Each row has a name. After each piece below comes the name of the row it's from, unless a question asks for something else. Each question is about the rows just above it. Places in a row count from 1.

Columns, left to right: S A Y U
M: [102 124 168 167]
R: [124 102 151  91]
V: [124 102  79  91]
find: [124 102 151  91] -> R
Changed M: [101 124 168 167]. Place and old value: -> 1, [102]

Columns, left to right: W K P D
J: [111 106 123 127]
C: [124 139 128 126]
B: [121 131 144 126]
F: [161 159 135 165]
N: [162 171 132 189]
H: [129 117 136 114]
G: [153 160 135 148]
Q: [128 125 139 137]
L: [123 103 130 129]
T: [123 126 120 118]
X: [116  93 134  91]
E: [ 91  80 125  89]
find: [135 165] -> F
[123 126 120] is in which row? -> T

Columns, left to right: Vero mupe pegus rut viri sopiv mon mamud Rifa tup
rar: [ 84 156  96 158 171 124 133 157 168 122]
lepin: [155 128 169  87  99 157 111  98  96 106]
sezal: [132 136 133 105 112 152  97 129 113 108]
Ramug: [155 130 124 150 159 116 156 130 153 133]
Dopi: [111 141 134 143 158 123 155 123 149 126]
baf: [146 132 154  90  99 159  97 113  99 104]
Sese: [155 130 183  88 107 156 128  86  99 105]
direk: [ 88 153 109 159 175 120 150 145 168 126]
kefe: [139 131 140 101 106 151 100 123 108 111]
solib: [100 145 124 154 169 117 160 131 161 129]
bak: [135 136 140 102 110 153 100 123 111 107]
[158  87 105 150 143  90  88 159 101] is in which column, read top down? -> rut
find: [155 130 183  88 107 156 128  86  99 105] -> Sese
One entry of solib was changed: [100 145 124 154 169 117 160 132 161 129]. Where, and from what? -> 8, [131]

Columns, left to right: Guza tonis dop pag piro vebo
vage: [120 146 116 183 138  87]
Fot: [123 101 120 119 139 104]
Mev: [122  72 120 119 137 134]
Vor: [144 150 133 132 128 140]
goful: [130 138 138 133 136 129]
vak: [119 132 127  91 131 100]
soti: [132 153 116 177 109 112]
Kufu: [119 138 138 133 103 115]
find: [122  72 120 119 137 134] -> Mev
What are the next 2 entries after [ 72 120]? -> [119 137]
One entry of soti was changed: [132 153 115 177 109 112]. Where, and from what? -> 3, [116]
Which column holds this, read top down? [123 122 144 130] -> Guza
[120 133 138 127] is in which column, read top down? -> dop
find: [119 138 138 133 103 115] -> Kufu

Columns, left to right: Tekor fid tagon Kevus
lub: [133  83 126 168]
pab: [119 128 168 126]
Piri: [132  84  84 127]
beved: [137  89  84 124]
mose: [116 152 177 123]
find: [168 126] -> pab
[119 128 168 126] is in which row? -> pab
Changed beved: [138  89  84 124]. Place and old value: -> 1, [137]

Columns, left to right: gid zafi naf Pel
samu: [149 151 118 149]
ruk: [144 138 124  90]
Timez: [149 151 118 112]
Mez: [139 138 124 142]
fozo: [105 129 131  98]
sos: [139 115  79 120]
filar: [124 115 124 127]
Gasa: [139 124 137 105]
find: [139 138 124 142] -> Mez
[124 139] is in which column, read top down? -> gid
[144 138 124  90] is in which row? -> ruk
Changed ruk: [144 137 124  90]. Place and old value: -> 2, [138]

Columns, left to right: muzu Toba vilu Ros Zivov nagub
fofu: [149 117 130 131 131 127]
goven: [149 117 139 153 138 124]
domel: [178 117 130 131 131 127]
Which column holds [149 149] top down? -> muzu
Where does [149 117 140 153 138 124] differ from goven, and what was there? -> 3, [139]
Where do [149 117 130 131 131 127] appear? -> fofu
[138 131] is in which column, read top down? -> Zivov
One entry of domel was changed: [178 117 130 131 132 127]. Where, and from what? -> 5, [131]
[131 138] is in which column, read top down? -> Zivov

Columns, left to right: Tarir Vun sal nuvar
rafu: [154 129 139 124]
tuget: [128 133 124 130]
sitap: [128 133 129 125]
mado: [149 130 137 136]
Buzit: [ 74 114 109 100]
bet: [131 141 129 135]
Fone: [126 130 149 129]
Zomi: [125 129 125 133]
Changed tuget: [129 133 124 130]. Place and old value: -> 1, [128]
Which row holds [154 129 139 124]? -> rafu
find: [133 124 130] -> tuget
Where does [149 130 137 135] differ from mado, and what was there? -> 4, [136]

Columns, left to right: did gorul nipif Sif
sadag: [ 64  76 148  77]
vibeb: [ 81  79 132 120]
Pigi: [124 123 118 140]
fekon: [169 165 138 181]
vekoz: [160 170 157 169]
rav: [176 174 117 171]
tav: [170 160 132 166]
momu: [167 171 109 140]
rivep: [170 164  95 162]
Where does [170 165  95 162] differ from rivep, and what was there? -> 2, [164]
Which column holds [170 174 160 171 164] top down? -> gorul
One entry of vibeb was changed: [ 80  79 132 120]. Where, and from what? -> 1, [81]
Which column holds this, read top down? [166 140 162] -> Sif
The row with [124 123 118 140] is -> Pigi
find: [160 170] -> vekoz

